These are the activations of a small neural network, seen along a few directions. Each row is one input.
In each table, some parts of the input vary, and every possible input appears once, in random order.
Descriptions start from the smaller parts, as in this example, which fits no table here: one of 3 separate values, together with either a single point or one of 9 places along a line or (one of 4 places along a line, together with one of 5 places around a ring).
Shared parts are said once, and a part with two or three values counts as separate values.

Other details of the inputs shift rows strongly along three fixed directions, in all tables alike. That doesn't count.

Table:
R1: [  7  30   3   0  11   6 -19  -8  22  17  19]
R2: [-21   0  12   3 -21   9  -8   7  34  19   5]
R3: [-10 -17  19   6  -6 -20   8  15  -7   6 -12]
R4: [  7  33   7   8   6   9 -21 -17  22  14  10]
R5: [  6  12  -1   2  15 -18 -21   4 -30   0  -6]
R6: [  2  26  -8  -3  10  10 -27  -1  16  13  19]
R7: [  6  12   7  14  15 -15 -13   1 -32   7  -6]
R8: [-27 -20  24 -17  -1 -21   6  -5  -3 -12   1]
R9: [-19   3  -3  -7 -19   0 -11   9  38   7   7]
R10: [ 16 -33 -16 -13 -15  21  15  13   4  -9   0]
R11: [ 32   3 -20  15   2  24   4  -9 -17  -8  12]
R12: [  0  13  12   9  22  -5 -10   0 -32   3 -11]
R13: [ 41  -2 -11   2  12  24   3  -8  -9  -5  11]
R14: [  8  18   3   0  27 -18  -7   4 -22 -11  -5]
R15: [-25   7  10   1 -10  10   0   5  40   6   4]
R16: [ 40  -5 -18   7   2  22  -7 -11 -14   4   4]
R17: [ -8  -9  19  -7   3 -22  10  13   2 -10 -16]
R18: [-28 -15  14 -14  -5 -23   6  -5  -8 -19   2]
R19: [-17 -15  14   0 -13 -15   3  13 -15  -2 -20]
R20: [-18 -10   5  -9  -3 -22   5  16  -3 -11 -18]
R21: [-20 -17  18  -7  -2 -13   5  22  -9  -1  -9]
R22: [ -5  39  -7  12   9  11 -16  -7  18   2  18]
R23: [ -4  15   1   3  27  -8  -8   9 -31  -4  -2]
R24: [-11 -11  20   2  -1 -20  13  15  -4  -7  -7]
R25: [ -1  26   3   8  12  11 -21  -2  16  19  24]
R26: [-12 -10  16  -8   4 -19   7  13   0  -8 -20]
R27: [ 11  16   0   5  15 -24 -11  -1 -27  -1  -5]
R28: [ -3  18  -1   9  24 -11  -7   5 -29 -10  -6]
R29: [  3  11   7  10  13 -11 -18   3 -35   7  -7]
R30: [-11 -15  13  -7 -12 -21  -1  10 -10  -3 -25]
R31: [ -1  36   7  14   8  15 -17 -14  19  13  11]
R32: [-21  12  -1  -2 -20   2  -6  -2  41   2  -3]
R33: [-16 -10  14   5  -8 -16   9   9 -10  -7 -25]
R34: [ 26 -27  -8   1 -25  16  18  -4   8  -9  -8]
R35: [  3 -32 -10 -11 -23  19  15 -17   3 -17  12]
R36: [ 36   1 -17   5   5  30  -3 -16 -12  -4  -6]
R37: [ 27 -29 -10  -1 -24  13  18  -1   6  -2  -7]
R38: [ 36  -1  -7  15   6  29   6 -11 -15  -1   8]
R39: [-14  -7  12   2  -2 -23  14  17  -3 -11  -5]
R40: [ 40   3 -15   7   3  26  -1 -16 -10  -6  -2]
R41: [ 31   4 -21  13   7  24   5  -5 -15 -10  15]
R42: [-22  14   1   7 -21   3  -1   0  38   1   5]
R43: [  4  28  -8   1  11   4 -23  -3  20  13  21]
R44: [  9  10   5   3  14 -16 -22  -1 -30   5 -12]
R45: [  5 -37   1 -12 -19  23  18 -19   7 -11   8]
R46: [-13 -17  17 -14  -1 -19   2  19  -5  -2 -14]
R47: [  8  14  11   4  24 -11 -11  -5 -25  -1 -18]
R48: [  2  19   4   7  26 -14  -3   7 -26 -10  -1]
R49: [-20  -8   7   4  -7 -18  10  13  -9 -12 -19]
R50: [-16 -11   6   3  -4 -24   7  21  -6  -5  -5]
R51: [ -8  -7   9   0 -10 -29   7   9  -3 -12 -16]
R52: [ -5   0  -1  -4  40 -22   0 -22 -24   6   3]
R53: [ 10 -30 -18   2 -22  25  21   7  -2 -12  -5]
R54: [-14  -7   7   3  -5 -26  12  18  -6  -6  -5]
R55: [-21   3   8 -11 -12   7  -5   5  43   9   1]
R56: [-23 -11   5  -1  -4 -17   9  19  -8 -10 -13]
R57: [-18 -13  13   2 -10 -15   8  10 -13  -5 -24]
R58: [-34  18   1 -19 -16   1  11 -13  43  14  16]
R59: [-20   6  -2  -7 -24   2 -12   3  35   7   1]
R60: [ 36  -3 -11   8  11  26   6  -1 -15   3  17]
R61: [-13   1   8  -6 -12  -2  -7   7  42  14  10]
R62: [ -6  29   5   7   5  20 -26  -9  11  21  13]
R63: [ -6   6   9 -10  25 -14 -10 -15 -33 -14  12]
R64: [ -9  30   2   4  13  20 -20  -5  16  14  16]
R65: [ -8  36  -6   7  14  16 -17  -5  18   6  15]
R66: [  4  17   1  -2  28 -14  -9   4 -23  -8  -9]
R67: [ 14 -31  -5   5 -17  27  25   3   5  -7 -10]
R68: [ -5  20  -2  -9  17 -18   5 -17 -37   2  -1]
R69: [ -2  35   5   9  13  14 -15  -8  20   9  18]
R70: [ 19 -22 -17  -3 -16  16  20   5  12 -18  -2]
R71: [ 23 -25 -13  -5 -14  15  22   7  12 -14   3]
R72: [ 10 -26  -8 -16 -17  22  35 -17   5   3   0]
R73: [  7  10  12  -1  19 -10 -18   0 -29   5 -11]
R74: [ 32  -3 -24  -4  14  29   0  -2 -14  -7   6]
R75: [-16  -7   5  -6  -2 -23   7  14   0 -14 -19]
R76: [-29 -17  -3  -8   8 -32  16 -10   1  -2  -5]
R77: [-22   8  -2  -5 -22   3  -8   1  38   5  -2]
R78: [  9  12  -2   5  17 -23 -16   2 -27   0  -4]
R79: [ 41  -1 -22   0  12  19   3  -2 -12  -2  14]
R80: [-35   5  -3  -4 -12  -3   0 -29  49  21   7]
R81: [  4 -18 -19 -17 -18  18  33 -12   5  -4   8]
R82: [ 15  13  13   5  20 -19 -10  -3 -25   7  -8]
R83: [ -4  13   0   3  20 -10 -14   9 -34  -3   0]
R84: [ 15 -38  -7  -3 -15  25  17  16   1  -1   6]
R85: [-22 -13  10  -7  -3 -16   5  24  -8  -4  -7]
R86: [ -4   1   1   0  35 -21   0 -28 -26  10  -4]
R87: [ 17 -30 -18   7 -20  17  17   9   0  -6   4]
R88: [-27 -17  -2  -6   3 -31  14 -13  -3   0  -9]
R89: [-17  26 -15  -2  23   3 -13 -33  27  18  26]
R90: [-16  -1   8 -10 -15   3 -10  10  39  13   7]
R91: [ -6 -10  21  -2  -3 -22   9   7   0  -6 -24]
R92: [-16  12   1  -1 -19  -4  -3   1  45   0   8]
R93: [-12 -15  17  -6  -3 -18   5  10  -5  -2 -26]
R94: [  3  13  -2  -4  21 -15 -17   6 -29  -5  -5]
R95: [ 20 -23 -16  -1 -21  16  19   1   9 -16  -6]
R96: [  2  32   7  14   5  11 -17 -11  16  23  16]
R97: [-17  10  10  10 -25   3  -1  -4  37   8   2]
R98: [ 36   0 -15  14   1  25   2 -10 -18   5   8]
R99: [ 26   2 -16 -13  14  28  16 -25 -16   4  17]
R100: [ 17 -31 -15   1 -12  18  20  15   3  -5   9]
R101: [ 13 -34 -15  -3 -14  23  17  18   0  -6   7]
R102: [  7  27   3   6   6   8 -25 -11  20  22  12]
R103: [-24 -18  21 -12 -11 -21   4 -12 -11 -12  -8]
R104: [ -1  34  -4   8  10   7 -15  -2  16  14  24]
R105: [  6  14   6   2  17 -12 -16  -5 -30   0 -18]
R106: [ 19 -26 -16   7 -22  16  23   6  -1  -7   3]
R107: [  5  34  -9   3   7   2 -19  -8  20  11  18]
R108: [-19  12   9   8 -23   5  -1  -4  39   6  -1]
R109: [ 28  -6 -24   7   7  28  -3   3 -21  -3  15]
R110: [ 13 -33 -17   3 -23  21  14  11  -3  -6   1]
R111: [-20  -6  11 -17  -9 -23  23  -9 -14   3 -16]
R112: [-14  -1  10  -4 -21   4 -12   3  38  17   0]
R113: [ 38  -5 -26   4   9  19  -3  -3 -13  -4  13]
R114: [-21 -13   7  -1 -11 -17   3  17 -13  -6 -13]
Each input here is: one of 6 places around a ring, together with either one of 3 separate values or (one of 2 separate values, together with one of 8 places around a ring).
The inputs of R86 and R76 match in every part but the place on the ring of 6. If R73 is changed in the same way as R86 into R76, which row does it become?
Answer: R94
The inputs of R79 and R27 match in every part but the place on the ring of 6. If R43 is changed in the same way as R79 into R27, which row does it become?
Answer: R78
The inputs of R2 and R29 match in every part but the place on the ring of 6. If R96 is changed in the same way as R2 into R29, which row does it become?
Answer: R98
Which other rows does R82 become when the choice among 2 separate values takes its other values? List them by row number.
Answer: R96
Start at R87 and move only the place on the ring of 6, one step at a time. The first step leads to R50. Which rows follow, in order?
Answer: R100, R25, R3, R7
Which other rows does R1 become when the place on the ring of 8 takes its other values? List them by row number.
Answer: R13, R17, R26, R46, R55, R61, R90
Which other rows does R65 become when the place on the ring of 6 takes its other values? List them by row number.
Answer: R15, R28, R33, R49, R67
Start at R105 and move only the place on the ring of 8, one step at a time. The first step leads to R30. Which rows follow, in order?
Answer: R44, R16, R37, R34, R40, R36
Which other rows does R109 become when the choice among 2 separate values takes its other values? List them by row number.
Answer: R9

Table:
R115: [  7  17  -6  -2  13   4 -13  -4   0  10  11]
R116: [  8   1  -4   2 -14  14   7  -5  21   1   4]
R117: [-16  10   6   2   5 -21 -10   9  -8  -4  -5]
R118: [-17 -15   7  -7 -17  -8   8  16   7  -6  -7]
R119: [-13 -12   6   2 -16 -12  14   9  10  -3 -15]
R120: [ 28 -26 -17  -6  21   3  21  -9 -56 -19  -3]
R121: [-16  11   5   4   8 -21  -1  10  -8  -2  -7]
R122: [ 8 21 -5  4 11  4 -7 -4  0  0 12]
R123: [  9  19  -1   3  12   4 -15 -11   6   6   3]
R124: [ 15 -28 -12  -6  -7  14  23 -15 -11  -9  -2]
R125: [  5  -9  -2   2 -13  16   2  -5  18   8   7]
R126: [  7  10  -3   4  13   6 -11  -4  -6   7  14]
R127: [-14   2  13  -1  11 -16  -4  10 -14  -2  -5]
R128: [  4  -3  -8   4 -18  17  -1  -3  18   1   2]
R129: [-15 -18  14  -3 -14  -5  10   9   8  -1 -13]
R130: [-11   6   9  -3  12 -24  -6   8  -4  -4  -6]
R131: [  9  18  -1   1  10   4 -15 -10   2  13   5]
R132: [  2  -2  -3   0 -18  21  -1  -2  16   3   3]
The inputs of R117 and R128 match in every part but one. If R130 is changed in the same way as R117 into R128, which row does it become?
Answer: R123
What do these inputs look like to the network?
Answer: one of 2 separate values, together with either a single point or one of 8 places around a ring
Which other rows does R115 become when the choice among 2 separate values takes its other values? List them by row number.
Answer: R131
